A small network was shown many inputs. Here are its activations along a few directions, one row for each input.
Each table varies a few parts of the input and shows all the possible inputs, shuffled.
Descriptions start from the smaller parts, as in this example, which fits no table here: one of 2 separate values, together with either a single point or one of 11 places around a ring or (one of 5 places around a ring, together with one of 6 places along a line).
Shared parts are said once, and a part with two or three values counts as separate values.

Table:
R1: [ 41   6  -3   7 -19 -10 -21 -10  23 -33 -15  35]
R2: [-35  -6  15  18  37  -8  30   4  -4 -12  17 -11]
R3: [ 11  21 -53 -43 -42  48   2 -33 -33  64 -25 -73]
R4: [-45  -6  29   5  16 -12  13  11 -13  13  26 -11]
R5: [-10  -3  18   3  32  -6  21  16   7 -14  -9  17]
R6: [ -3   1  33  -6   6  -9  -8  25  -1   3 -14  27]
R7: [ 30   7  13  -4 -43 -12 -37   0  13  -9  -5  37]
R8: [ 46  -5 -30  18 -21  -6 -30 -15  27 -29  -5  31]
R9: [ 35  -4 -14   8 -45  -9 -46  -5  17  -4   6  33]
R10: [-21  -2  33  -8   9  -8   5  25  -3   9  -1  19]
R11: [-35 -12  -2  18  40  -7  30   1  -6 -11  39 -28]
R12: [  6   0  19   6  26  -5   7  18   7 -22 -24  27]
R13: [ 26  15 -71 -28 -12  54  23 -47 -20  33 -38 -77]
R14: [-46 -12  13   6  15 -10  12  11 -16  12  47 -26]
Describe the family of inputs behind these rows.
> one of 2 separate values, together with either a single point or one of 6 places along a line
The inputs of R7 and R1 match in every part but the choice among 2 separate values. If R6 is changed in the same way as R7 into R1, which row does it become?
> R12
Which other rows does R5 become when the choice among 2 separate values takes its other values? List them by row number.
> R10

Table:
R15: [-44 -29  51  45  53 -53  13  35  30 -52  64  54]
R16: [ 13  23 -60 -41  -3  60  43 -42 -29  39 -45 -89]
R17: [ 80  16 -66 -21 -43  39 -22 -34  17   8 -71   5]
R18: [ 61  17 -38 -31 -88  29 -59 -15  -7  37 -35   4]
R19: [ 70   3 -77   2 -64  23 -41 -44  17  -2 -18  -3]
R20: [-13  21 -34 -46 -44  45  10 -24 -44  70  -9 -80]
R21: [  2  11 -73 -19 -20  42  22 -51 -27  32   9 -98]
R22: [-70 -15   0  22  58  -1  46   1 -30   8  52 -67]
R23: [-67  -4  15   5  78  13  71   9 -24  15  -4 -47]
R24: [-60 -21  90  16  30 -52   1  60  14 -15  45  72]
R25: [ 30   0  52   8 -43 -41 -62  21  32 -22  -4  95]
R26: [ 61   7  24  12   1 -27 -34   8  38 -54 -40  77]
R27: [-85  -6  41  -7  35   1  35  27 -45  47  33 -49]
R28: [ 53  -7  11  34 -22 -40 -52  -3  39 -61  13  68]
R29: [-32 -15  64  22  73 -37  29  49  19 -49  10  56]
Describe the family of inputs behind these rows.
> one of 3 separate values, together with one of 5 places around a ring
Start at R23 and move only the place on the ring of 5, one step at a time. The first step leads to R16. Which rows follow, in order?
> R17, R26, R29

Table:
R30: [ 86  13 -54 -20 -59  32 -50 -16  15  14 -68  29]
R31: [-18 -14  34  24  -6 -40 -31  23   6 -23  57  31]
R32: [ 12  21 -39 -34  19  24  50 -36  -9  -8 -23 -68]
R33: [ 15   0 -43  -8 -51  21 -27 -22 -19  28  22 -45]
R34: [ 21   0 -67  12 -15  23   6 -54   3   1  -4 -45]
R35: [-22   4 -21 -26 -41  41   0   4 -32  71   3 -37]
R36: [ 56  11  48  -1 -26 -35 -43  12  42 -49 -32  95]
R37: [-50 -13  56  17  62 -15  23  42 -11   0  -3  19]
R38: [ -8   0  32  27  28 -54   7 -23  33 -56  33  22]
R39: [-56 -16  55   4   2 -24  -3  51  -8  19  36  37]
R40: [-17  10 -23 -11  16  49  28  -4 -39  51 -35 -55]
R41: [-17 -15  22  15  72 -20  41  24  19 -48  13  17]
The inputs of R40 and R37 match in every part but one. If R32 is changed in the same way as R40 into R37, which row does it become?
> R41
Describe the family of inputs behind these rows.
> one of 2 separate values, together with either a single point or one of 5 places around a ring
